A small network was shown many inputs. Here are its activations along a few directions, one row for each input.
In each table, some parts of the input vary, and every possible input appears once, in random order.
A made-up example of a description, with smaller parts first: line(6) and (point or (values(2) and ring(5)) or line(11)).
Shared parts are said once, and a part with two or three values counts as separate values.
In the rows, zero is written as 128.

Other details of the inputs vary at random and push rows far along three fixed directions, the same in every table; ignore that.

Rows:
x1: [120 137 134 113 135 139 106 140 123 132 139]
x2: [126 137 143 110 135 138 125 121 134 145 122]
x3: [128 134 144 133 137 135 111 119 125 124 100]
x4: [131 145 145 114 125 142 130 119 144 146 114]
x5: [117 114 146 127  66 106 144 117 116 131 144]
x6: [122 151  81 145 168 135 165 115 142 100 146]
x7: [118 142 134 115 132 133 115 124 141 148 138]
x8: [121 161  87 141 169 137 174 135 124 101 144]
x9: [128 155  89 145 165 136 167 122 143  90 136]
x10: [121 137 134 112 134 140 108 137 128 135 143]
x11: [122  99 135 128  69 108 126 111 111 115 146]
x12: [120 145 140 121 132 133 113 137 123 133 118]
x13: [118 113  93 157 110 109 180 117  99  76 169]
x14: [166 151 134 122 138 110  95 117 127 130 140]
x15: [134 135 137 119 127 142 118 111 144 132 107]
x16: [122 145 139 117 129 135 115 137 130 133 120]
x17: [124 132 127 120 134 136 100 125 130 124 124]
x18: [128 127 138 119 141 135 110 118 124 124 112]
x19: [119 141 132 114 131 135 114 127 134 145 134]
x20: [124 127 128 119 136 139  96 129 130 120 136]
x21: [122 127 127 119 135 138 100 120 141 130 142]
x22: [130 147  94 141 172 137 179 107 149 103 139]
x23: [134 136 139 120 127 140 119 109 151 134 111]
x24: [124 136 135 123 130 132 110 115 155 133 127]
x25: [113 140 139 126 140 130 107 136 113 136 126]
x26: [114 110 142 128  72 107 133 124  91 123 145]
x27: [122 141 133 113 131 137 112 133 128 138 131]
x28: [132 145 144 115 127 144 125 129 127 134 105]
x29: [118 137 135 117 139 137 105 141 115 132 137]
x30: [123 135 134 126 134 132 103 126 130 122 115]
x31: [125 115 152 130  71 115 148 118  97 122 122]
x32: [124 145 139 115 128 136 117 134 135 135 123]
x33: [114  94 143 140  81 105 117 118  95 109 153]
x34: [134 145 143 113 126 145 126 127 131 137 108]
x35: [122 152  83 146 169 134 166 112 149 103 150]
x36: [117 131 133 132 142 130  96 125 120 124 123]
x37: [164  71 102 149 156 114 144 199 139 178  94]
x38: [125 105 151 119  73 113 149 115 104 126 139]
x39: [120 136 150 122 144 133 119 129 114 136 115]
x40: [128 156  98 136 173 140 186 128 124 101 133]
x41: [160  38 101 165  80  83 155 175 145 162 121]
x42: [122 123  98 156 103 108 190 113 113  77 150]
x43: [122  94 137 127  71 111 122 115 111 112 158]
x44: [113 136 140 125 143 133 103 141 112 132 137]
x45: [115 144 146 129 137 129 111 137 120 133 118]
x46: [119 135 139 134 138 129 101 126 127 122 115]
x47: [163 162 139 116 136 110 105 127 119 142 143]
x48: [168  63  95 148 152 114 138 178 163 175  98]
x49: [118 137 133 114 134 137 110 131 133 142 145]
x50: [127 157  99 137 172 137 191 118 143 114 142]
x51: [130 127 138 115 138 138 112 117 130 124 113]
x52: [122 127 129 121 135 136 101 117 148 134 147]
x53: [120  96 152 138  84 105 133 106  97 113 130]
x54: [131 105 145 130  69 116 139 107 110 112 119]
x55: [164  78 108 161 151 114 145 199 141 177  83]
x56: [131 145 143 114 125 143 128 122 137 143 110]
x57: [170  71  98 157 148 117 135 186 149 165  80]
x58: [137 135 137 118 127 143 116 116 138 125 105]
x59: [120 146 140 117 128 132 120 125 148 145 130]
x60: [115 125  97 151 108 109 200 116 117 100 183]
x61: [132 127 137 114 136 139 113 115 135 126 117]
x62: [121 131 127 123 137 133  98 125 123 124 123]
Description of these inputs: values(2) and (point or (line(5) and line(6))).
The inputs of x38 and x61 match in every part but the values(2) part. If x5 is changed in the same way as x38 into x61, which row does it become?
Answer: x41
The inputs of x28 and x54 match in every part but the values(2) part. If x32 is changed in the same way as x28 into x54, which row does it become?
Answer: x9
Change only the values(2) part in x12. List by row number the other rows that result.
Answer: x30
Change only the line(5) part in x45. List by row number the other rows that result.
Answer: x25, x39, x44, x55

Rows:
x63: [122 154 110 131 151 143 160 104 142 102 133]
x64: [133  93 144 127  66 105 141 125 119 144 134]
x65: [125 112 111 157  99 103 186 116  99  90 146]
x66: [123 131 133 117 141 131  76 126 131 133 141]
x67: [180  55  56 179 198 114 159 240 161 181  83]
x68: [125 139 148 113 137 138 104 137 120 144 117]
x69: [129  94 148 131  71 103 138 133 106 141 133]
x70: [127 137 146 118 134 136  99 139 120 139 112]
x71: [127 137 146 119 133 135 102 134 129 142 112]
x72: [134 136 144 112 125 138 106 121 147 145 115]
x73: [109 154  99 134 164 138 134 117 130  96 161]
x74: [127 155 109 135 154 138 157 106 134  99 132]
x75: [127 139 146 110 132 138 107 129 133 147 118]
x76: [132 138 146 107 127 140 111 119 147 150 120]
x77: [129 138 144 114 130 136 102 131 133 142 113]
x78: [125 155 109 136 158 137 155 113 126  97 131]
x79: [123 155 111 139 163 136 151 121 113  94 130]
x80: [132 111 109 150  92 106 192 103 119  94 150]
x81: [112 163 105 127 164 137 140 120 130 106 170]
x82: [131 137 144 114 127 137 104 125 141 144 113]
x83: [125 131 143 115 130 141 102 120 141 139 112]
x84: [122 135 133 116 136 131  80 133 134 140 144]
x85: [124  86 145 137  72 105 132 131 107 131 126]
x86: [127  86 142 133  70 106 133 128 111 132 127]
What is each input in this table made of?
Answer: line(4) and (point or line(5))
The inputs of x80 and x63 match in every part but the line(4) part. If x78 is changed in the same way as x80 into x63, which row does it become?
Answer: x86
Change only the line(5) part in x77. List by row number the other rows that result.
Answer: x70, x71, x72, x82
